These are the activations of a small neural network, seen along a few directions. Each row is one input.
Each table varies a few parts of the input and shows all the possible inputs, shuffled.
A made-up example of a description, with smaller parts first: one of 6 places along a line, together with either a single point or (one of 2 separate values, together with one of 5 places around a ring) or one of 11 places around a ring.
Shared parts are said once, and a part with two or three values counts as separate values.

Other details of the inputs shift rows strongly along two fixed directions, in all tables alike. That doesn't count.

Rows:
row 1: 11.5, -14.5, 15.0, -42.8, -26.6, 4.1, 29.0, 0.1, -76.7, -59.8, -21.2
row 2: 11.4, -51.8, 11.0, -47.3, -37.1, 59.2, 9.2, 2.4, -56.2, -47.5, -3.7
row 3: -8.8, 2.1, -12.1, 41.4, 12.4, -13.5, -21.6, 11.0, 48.6, 50.8, 31.5
row 4: -8.7, -31.4, 7.2, -63.2, -38.6, 16.2, 31.1, 5.5, -55.5, -54.4, -1.1
row 5: 0.1, 81.6, 27.9, -27.8, -15.7, 15.9, -46.6, -40.8, -18.1, -17.3, 23.5
row 6: 14.6, -76.7, 19.8, 35.9, 17.4, -29.8, 39.6, 45.2, -3.0, -9.2, -49.6
row 7: 19.2, -56.3, 14.3, 15.7, 19.6, -13.6, 60.4, 29.5, 14.3, -1.5, -76.1
row 8: 5.5, -25.6, 32.4, -30.8, -32.8, 2.0, -4.2, 25.4, -71.9, -61.9, -17.8
row 9: -7.3, 20.1, -10.5, 18.7, 17.6, 1.8, -0.6, -6.5, 66.4, 52.5, 6.2
row 10: -28.9, 68.2, 17.1, -43.7, -29.4, 32.2, -44.1, -29.9, 1.8, -12.5, 39.4
row 11: -13.8, -18.9, 21.3, -66.5, -49.1, 31.1, 21.5, 18.0, -33.2, -52.3, -25.7
row 12: -5.5, 69.1, -6.3, -56.6, -23.3, 35.8, -47.0, -27.7, -1.9, -0.3, 38.7
row 13: -11.2, 72.6, 6.5, -47.9, -36.0, 33.5, -43.3, -27.6, -3.2, -3.0, 40.5
row 14: -8.1, 33.3, 9.9, 50.1, 25.6, -14.6, -5.3, -17.6, 48.9, 31.6, -13.9
row 15: -4.8, -76.5, -15.5, 10.6, 4.8, -12.3, 74.3, 31.3, 11.4, 2.8, -35.8
row 16: 2.3, -68.5, -10.1, -3.1, 0.1, 2.2, 60.6, 41.2, 29.8, 8.9, -61.3
row 17: -4.6, 47.6, -8.1, -37.4, -33.9, 17.4, -68.7, -10.7, -21.9, 0.5, 61.3
row 18: -15.6, 19.0, -2.2, 24.6, 14.7, 0.0, -0.8, -9.5, 69.4, 44.3, 7.6
row 19: -8.7, 7.2, -37.3, 25.3, 28.9, -10.8, 5.9, -15.6, 44.7, 46.1, 26.3
row 20: -4.2, 67.8, -14.4, -52.3, -28.2, 37.5, -47.1, -25.4, 1.2, -4.7, 36.3
row 21: 12.2, 32.9, -14.8, 40.8, 33.8, -8.3, -8.5, -13.7, 48.2, 35.7, -15.6
row 22: -20.9, -31.7, 11.1, -58.4, -35.5, 18.1, 31.1, 6.7, -54.1, -59.1, -3.0
row 23: 18.1, 2.9, -0.5, 72.2, 40.8, 12.1, -17.7, -32.7, 28.9, 37.7, 8.5
row 24: -3.5, 73.7, 11.7, -20.3, -9.4, 2.6, -38.4, -52.1, -39.7, -21.4, 45.8
row 25: 8.2, 83.8, 10.9, -32.7, -18.2, 18.6, -50.5, -37.9, -23.9, -10.7, 17.9
row 26: -2.6, -90.3, 5.3, 15.8, 3.4, -14.9, 44.0, 54.2, 17.4, 2.4, -31.9
row 27: 27.3, -75.7, -10.7, 33.2, 20.9, -24.1, 33.2, 50.0, -1.9, -5.6, -52.7
row 28: -7.8, 8.5, -45.0, 28.7, 23.7, -8.5, 4.2, -14.5, 46.2, 41.9, 25.1
row 29: -12.6, 33.9, 16.7, 48.1, 32.8, -13.7, -7.2, -18.9, 51.1, 29.1, -11.5
row 30: -0.2, -2.9, -26.1, 31.7, 23.9, -12.0, -26.3, 11.4, 49.7, 51.3, 29.6
row 31: 7.1, 64.1, 17.8, -12.6, -19.6, 4.2, -65.9, -19.0, -41.3, -12.3, 46.3
row 32: -0.7, -16.1, 19.6, -37.9, -27.3, 2.3, 27.1, -2.2, -74.1, -67.2, -22.3
row 33: 11.1, 33.8, -7.1, 37.2, 39.0, -11.6, -9.6, -16.4, 48.2, 40.9, -12.8
row 34: 18.8, -17.9, 2.6, -52.1, -15.8, 5.5, 24.4, -0.7, -78.1, -60.2, -23.0
row 35: 14.8, -64.0, -12.4, 27.6, 21.9, -27.6, 65.4, 19.9, -8.0, -4.1, -57.3
row 36: -26.7, 10.0, -20.9, 39.3, 16.6, -14.0, 6.9, -18.2, 45.9, 38.6, 27.2
row 37: 4.0, 36.4, 4.7, 46.8, 27.6, -12.9, -4.2, -15.1, 48.0, 40.2, -12.0
row 38: 19.3, -15.9, -6.1, -46.9, -20.1, 7.7, 22.3, 0.3, -74.2, -62.9, -23.4
row 39: 6.4, -90.4, -3.3, 10.3, 5.8, -14.1, 42.3, 56.9, 15.4, 9.4, -32.3
row 40: 22.5, -26.8, 27.2, -42.0, -26.9, 2.4, -3.5, 25.6, -73.6, -52.7, -15.7
row 41: -12.0, 60.2, -20.4, -42.9, -26.3, 18.9, -36.8, -37.8, -25.4, -3.2, 59.0
row 42: -9.0, 12.8, 13.7, 63.9, 33.6, -27.1, -26.3, 0.4, 30.9, 29.3, 13.7
row 43: 11.5, 14.4, -8.8, 55.5, 29.5, -27.3, -28.3, 1.8, 26.4, 42.2, 9.5
row 44: 11.2, -41.3, -9.4, -62.4, -42.3, 22.3, -5.7, 37.8, -52.1, -48.4, -1.5
row 45: -15.1, -90.3, 7.9, 22.2, 6.9, -13.6, 41.7, 55.0, 18.8, -1.1, -31.8
row 46: -10.7, 8.5, -25.5, 27.2, 22.8, -13.6, 7.9, -17.4, 43.1, 47.1, 27.6
row 47: 25.8, -75.6, -0.6, 27.8, 25.3, -26.2, 34.2, 48.6, -5.8, -3.0, -51.7
row 48: -20.5, 0.0, -7.6, 45.2, 10.9, -15.7, -24.2, 8.1, 49.8, 42.4, 29.3
row 49: 5.4, 23.7, -11.7, 47.2, 39.1, -27.7, 4.1, -28.4, 27.5, 38.2, 10.7
row 50: -15.7, 71.0, 15.9, -15.1, -7.2, 3.8, -37.8, -50.0, -38.2, -27.4, 43.0
Each input here is: one of 2 separate values, together with either a single point or (one of 3 separate values, together with one of 8 places along a line).
Question: The inputs of row 31 and row 3 match in every part but the choice among 2 separate values. If row 42 is changed in the same way as row 31 into row 3, which row does it become?
Answer: row 45
Question: The inputs of row 17 and row 43 match in every part but the choice among 2 separate values. If row 28 is changed in the same way as row 17 into row 43, which row does it become?
Answer: row 38
Question: Change only the choice among 3 separate values in row 11. List by row number the other rows that result.
Answer: row 36, row 48
Question: Change only the choice among 3 separate values in row 7. List by row number the other rows that result.
Answer: row 40, row 49
Question: Change only the place on the line of 8 in row 7. List by row number the other rows that result.
Answer: row 5, row 14, row 21, row 25, row 29, row 33, row 37
Question: A walk changes only the place on the line of 8. It starts at row 20 and steps to row 12. List the rest of the walk in order.
Answer: row 16, row 9, row 13, row 18, row 11, row 10

Rows:
row 51: 15.0, -65.1, -18.8, -29.2, -1.5, 12.2, 63.0, 22.5, -5.6, -14.5, -50.2
row 52: -5.7, 19.5, 9.0, 37.5, 19.7, -25.9, -2.9, -27.2, 3.5, 7.4, 5.8
row 53: 1.3, -57.4, 16.0, -5.6, 0.9, -15.2, 75.7, 21.1, -25.5, -39.3, -60.3
row 54: 26.8, -80.4, -5.6, 3.5, 7.6, -11.0, 41.0, 39.3, -32.4, -24.0, -39.7
row 55: 3.9, 74.2, 26.8, -19.7, -17.3, 20.2, -79.9, -21.5, -26.7, -14.2, 52.2
row 56: -18.9, 2.3, 10.4, -53.5, -29.0, 27.1, 21.1, -19.4, -33.0, -36.2, 1.4
row 57: -2.9, 25.4, 5.4, 2.7, 1.5, 16.9, -5.7, -10.0, 44.0, 26.7, -4.2
row 58: 30.3, 5.3, 4.7, -33.4, -20.1, 9.3, -6.2, -8.5, -73.1, -50.0, -8.7
row 59: -7.5, 1.8, 5.8, 13.9, -0.9, -2.5, -30.0, 16.7, 30.0, 30.2, 15.5
row 60: -4.2, -8.7, -45.8, 28.1, 24.3, -8.2, 0.2, 3.1, 62.7, 50.3, 14.9
row 61: -24.1, 60.7, 6.0, -32.8, -30.3, 10.4, -54.9, -27.7, -20.4, -8.1, 83.2
row 62: 11.6, 97.2, -13.7, -23.3, 1.7, 8.6, -58.1, -54.5, -21.4, 2.6, 45.8
row 63: -9.6, -9.3, 21.3, -27.0, -20.2, 2.5, -5.9, -1.6, -61.2, -49.6, 11.9
row 64: 12.6, -90.0, -16.7, -11.5, -10.5, -4.5, 42.7, 51.6, -21.6, -8.2, -30.9
row 65: 17.7, 12.7, 36.1, -31.5, -27.4, 10.2, -17.9, 3.1, -58.8, -51.2, -25.6
row 66: -15.0, -2.4, -16.3, 53.8, 26.0, -6.8, -3.1, 15.0, 94.6, 65.3, -1.1
row 67: -32.5, -10.0, -25.3, 58.7, 30.3, -21.2, 18.0, -0.9, 78.8, 54.8, 17.0
row 68: 1.2, 24.2, 0.7, 69.5, 45.2, -22.1, 2.9, -0.8, 66.0, 58.1, -27.1
Question: What do these inputs look like to the network?
Answer: one of 3 separate values, together with one of 6 places around a ring
Question: The inputs of row 53 and row 62 match in every part but the choice among 3 separate values. If row 61 is changed in the same way as row 53 into row 62, which row does it become?
Answer: row 64
Question: Change only the choice among 3 separate values in row 67. List by row number the other rows that result.
Answer: row 60, row 66
Question: Change only the place on the ring of 6 in row 65. List by row number the other rows that result.
Answer: row 55, row 57, row 59, row 66, row 68
